A small network was shown many inputs. Here are its activations along a few directions, one row for each input.
Each table varies a few parts of the input and shows all the possible inputs, shuffled.
Descriptions start from the smaller parts, as in this example, which fits no table here: values(3) and (point or ring(9) or (line(4) and ring(5))).
Shared parts are said once, and a part with two or three values counts as separate values.
(in the rows, 128 means zero)

Other details of the inputs shift rows strongly along three fixed directions, in all tables alike. That doesn't count.

Rows:
x1: [195 110  97 101 145 134 170  99 159  88 125]
x2: [129 138 173 142 133 115  95 147 100 173 163]
x3: [152 138 169 118 152 144 114 154  82 166 207]
x4: [212  90 127 129 137  77 115 120 195  93  80]
x5: [228  93 126 104 156 123 160 109 151  99 155]
x6: [ 99 149 149 141 123 121  96 143 109 162 136]
x7: [ 86 161 118 110 131 166 160 115  82 155 167]
x8: [154 138 171 120 152 139 117 149  75 168 207]
x9: [166 112 132 139 127 100 113 138 167 114  81]
x10: [105 130 162 158 117  75  61 156 120 124 104]
x11: [ 94 150  83 111 118 149 174  85 129 117 109]
x12: [ 91 155  79 106 123 168 173 105 119 116 123]
x13: [ 65 161 154 153 112 112  77 152 102 181 125]
x14: [200 108 133 106 149 129 149 120 145 113 157]
x15: [154 119 154 122 138 125 113 145 110 113 170]
x16: [ 98 151  77 110 121 157 164 107 129 112 107]
x17: [ 89 152 153 138 124 136 101 155  97 176 148]
x18: [178 113 123 128 138 122 131 135 148 112 111]
x19: [172 118  94  86 145 180 203  97 134 102 167]
x20: [209  86 133 137 131  86 119 130 198  97  70]
x21: [114 125 120 152 103  68  86 124 184 122  39]
x22: [ 59 127  93 126 108 184 168 102 103 116 142]
x23: [185 111 168 128 147 132 121 157 123 146 165]
x24: [118 148  79  93 139 170 180  99 108 114 150]
x25: [128 135  93 108 126 146 172  95 147 111 115]
x26: [ 54 181 143 135 127 136  97 148  61 180 155]
x27: [ 75 121 139 145 110 141 135 131 122 143 130]
x28: [ 54 141 156 172  91  86  39 149 119 144  83]
x29: [ 96 153  84 111 120 144 167  91 128 114 104]
x30: [194 119 165 117 161 125 116 146  99 144 190]
x31: [170 122 161 120 147 128 130 134 114 146 173]
x32: [ 26 187  73 106 114 191 172 108  83 144 133]
x33: [114  89 102 144  99  99 134  82 186  80  60]
x34: [164 125  88  91 145 158 184  96 134 100 147]
x35: [140 137 159 126 141 139 110 155 101 158 172]
x36: [ 77 165  77 104 127 183 176 115  94 124 130]
x37: [113 138 164 149 123 103  90 141 114 171 133]
x38: [152 132  84  88 142 165 197  87 120 100 153]
x39: [ 93 154 156 132 132 148 106 159  81 177 175]
x40: [146 109 162 166 115  73  72 157 174 146  64]
x41: [111 139 119 123 123 139 143 114 131 140 127]
x42: [ 77 152 112 151 106  80  88 125 147 131  44]
x43: [155 126  96 108 139 159 172 114 129 108 133]
x44: [174 111 166 137 136 115 106 148 140 148 147]
x45: [213  88 171 137 140 104 111 143 165 137 141]
x46: [ 96 131 159 139 130 125 103 164  94 128 165]
x47: [ 85 164 144 142 125 114  81 153  96 163 126]
x48: [158 134 127 100 150 158 159 123 107 131 179]
x49: [126 110 137 142 124 111 123 146 141  92 115]
x50: [129 125 116 140 122 108 111 137 148 123  81]
x51: [135 120  96 128 118 122 147 114 169 104  70]
x52: [ 96 141 144 141 119 122  95 153 105 126 133]
x53: [ 46 131 108 135 100 137 148 100 139 127 103]
x54: [ 40 164  63 134 100 124 125 111 138 119  45]
x55: [101 121 165 169 101  77  49 141 128 133  93]
x56: [125 110 153 153 122  72  91 144 146 103 103]
x57: [154  87 166 151 122 120 100 137 135 130 156]
x58: [147 140 156 123 149 125 110 145  90 154 174]
x59: [243  87 177 118 161 110 125 135 138 131 187]
x60: [171 123  96  81 148 177 206  90 130 104 171]
x61: [ 99 116 151 140 131 134 120 140  98 136 183]
x62: [170 118 155 124 145 139 129 149 118 141 162]
x63: [118 151  85  90 138 174 187  99 110 113 152]
x64: [ 95 136  91 129 110 139 149 114 148 119  77]
x65: [ 94 104 163 171 100  84  60 139 142 138 102]
x66: [140 108 124 145 114  98 118 126 178 123  64]
x67: [211  87 133 113 143 132 153 128 152  75 144]
x68: [161 107 158 155 124  85  83 155 161 137  89]
x69: [ 91 154 153 138 126 134  99 156  97 173 148]
x70: [153 108 159 136 128 142 110 143 111 126 161]
x71: [114 101 163 157 129 123 106 156 111 135 159]
x72: [136 135  87 106 134 152 166 108 134 105 121]
x73: [100 123 101 122 121 128 157 112 139  75 117]
x74: [158 109 125 145 116  74  97 130 196 106  46]
x75: [ 47 137 132 129 113 166 147 126  92 155 165]
x76: [142 139 166 125 145 130 113 143  90 163 182]
x77: [120 128 111 147 113  83  90 134 171 116  44]
x78: [115 122  92 131 111 122 148 108 171 110  61]
x79: [143  76 140 158 117  84 106 132 181  92  94]
x80: [ 28 182 137 155 108 126  72 160  85 181 110]
x81: [187 112 173 123 150 142 128 157 113 153 184]
x82: [233  95 167 114 160 126 127 148 139 125 178]
x83: [ 97 109 101 126 125 143 173  94 125  92 144]
x84: [216  98 153 117 155 124 125 143 139 124 164]
x85: [ 64 170 109 121 127 173 138 142  71 156 150]
x86: [148 128  86 110 134 130 164  92 144  99 108]
x87: [129 103  94 129 105 126 138  96 174  73  75]
x88: [106 149 140 135 134 138 103 160  90 158 141]
x89: [146 130  90 109 130 134 171  89 148  98 107]
x90: [ 74 152  74 123 110 125 139 102 142 112  68]
x91: [ 59 134 133 137 110 139 139 114 109 144 138]
x92: [168 125 147 119 150 125 123 137 109 137 165]
x93: [123 126  85 127 111 100 138  95 188  95  45]
x94: [150 127  92  96 141 177 193 107 123 107 149]
x95: [115 139 161 149 121  99  83 147 131 165 117]
x96: [108 155 116 110 139 164 143 135  90 142 161]
Description of these inputs: line(4) and (point or ring(5) or (values(2) and line(9))).
Question: Changing only the line(4) part turns x22 into x65. The same change can be made to x62. Which row results?
Answer: x93
Question: Change only the ring(5) part in x83. List by row number the other rows that result.
Answer: x10, x33, x55, x56
Question: A walk changes only the line(4) part. It starts at x55 and steps to x28. List the rest of the walk in order.
Answer: x87, x70
Question: Change only the line(4) part in x19. List by row number the other rows that result.
Answer: x21, x59, x68

Rows:
x97: [155 114 102 108 128 144 166  85 146 111 131]
x98: [145 106 116 124 124 138 151  96 141 107 135]
x99: [ 74 149 135 120 130 154 137 137  80 137 180]
x100: [144 121 114 129 133 138 128 125 116 109 132]
x101: [141 110 125 114 131 129 163 103 145 105 143]
x102: [130 146 146 123 135 113 112 136 120 149 137]
x103: [ 89 142 114 133 105 137 116 142 144 116  83]
x104: [ 91 143 142 171 114  79  65 164 144 171  54]
x105: [145 106 114 124 125 139 145 108 136  94 134]
x106: [163 132 121 111 134 128 133 118 137 108 128]
x107: [ 67 173 145 123 135 156 116 159  54 157 190]
x108: [158 131 121 110 132 126 137 109 142 123 128]
x109: [139 127 138 134 129 128 103 139 113 120 139]
x110: [ 59 133  94 148  88  97 117  93 171 105  43]
x111: [145 115 129 137 139 128 126 155 130 122 122]
x112: [161 127 125 121 131 122 120 116 138 131 121]
x113: [157 132 113 106 145 123 166 112 139 119 130]
x114: [ 89 124  80 133 111 143 151  99 128  97  99]
x115: [139 125 158 129 129 115 105 126 125 151 148]
x116: [128 114 161 139 119 133 106 156 132 135 143]
x117: [143 100 119 134 133 138 153 133 141 109 127]
x118: [ 79 156 111 146 121 124 110 152 117 149  83]
x119: [146 101 172 153 139 116 107 162 120 160 155]
x120: [  5 181 110 124 118 163 154 125  60 159 160]
x121: [143 119 145 139 135 124 109 125 111 156 146]
x122: [146 108 118 118 137 125 165 118 143  93 139]
x123: [ 98 154 100 122 108 144 130 129 147 122  79]
x124: [143 109 121 119 125 136 148 109 141  93 140]
x125: [166 127 105 109 134 140 144 110 135 105 127]
x126: [160 132 163 134 147  93  98 162 120 140 141]
x127: [ 86 143  85 152 100  90  96 106 160 125  22]
x128: [ 88 173 102  90 131 213 184 116  85 153 178]
x129: [141 102 137 142 127 122 118 118 125 129 134]
x130: [140 126 123 121 140 116 141 137 131 106 130]
x131: [127 129 147 131 136 104 126 134 126 150 137]
x132: [168 124 143 137 142 115  94 144 115 135 132]
x133: [151 119 130 115 133 118 148 107 151 123 132]
x134: [150 138 170 136 139  96  81 164 118 146 143]
x135: [129 113 164 138 119 134 113 146 135 149 146]
x136: [150 124 166 138 133 105  82 158 118 129 146]
x137: [143 123 119 109 124 162 166 110 151 131 136]
x138: [155 108 131 132 138 130 145 129 145 144 125]
Question: What do these inputs look like to the network?
Answer: ring(6) and (values(2) or line(5))
Question: Changing only the ring(6) part turns x131 into x122. The same change can be made to x121. Which row results?
Answer: x114
Question: Changing only the ring(6) part turns x106 into x124. The same change can be made to x134. Which row results?
Answer: x99
Question: Change only the ring(6) part in x112. List by row number the other rows that result.
Answer: x97, x98, x105, x109, x125
Question: Change only the line(5) part in x109. List by row number the other rows that result.
Answer: x100, x107, x130, x136
Question: Change only the values(2) part in x104. List by row number the other rows that result.
Answer: x128
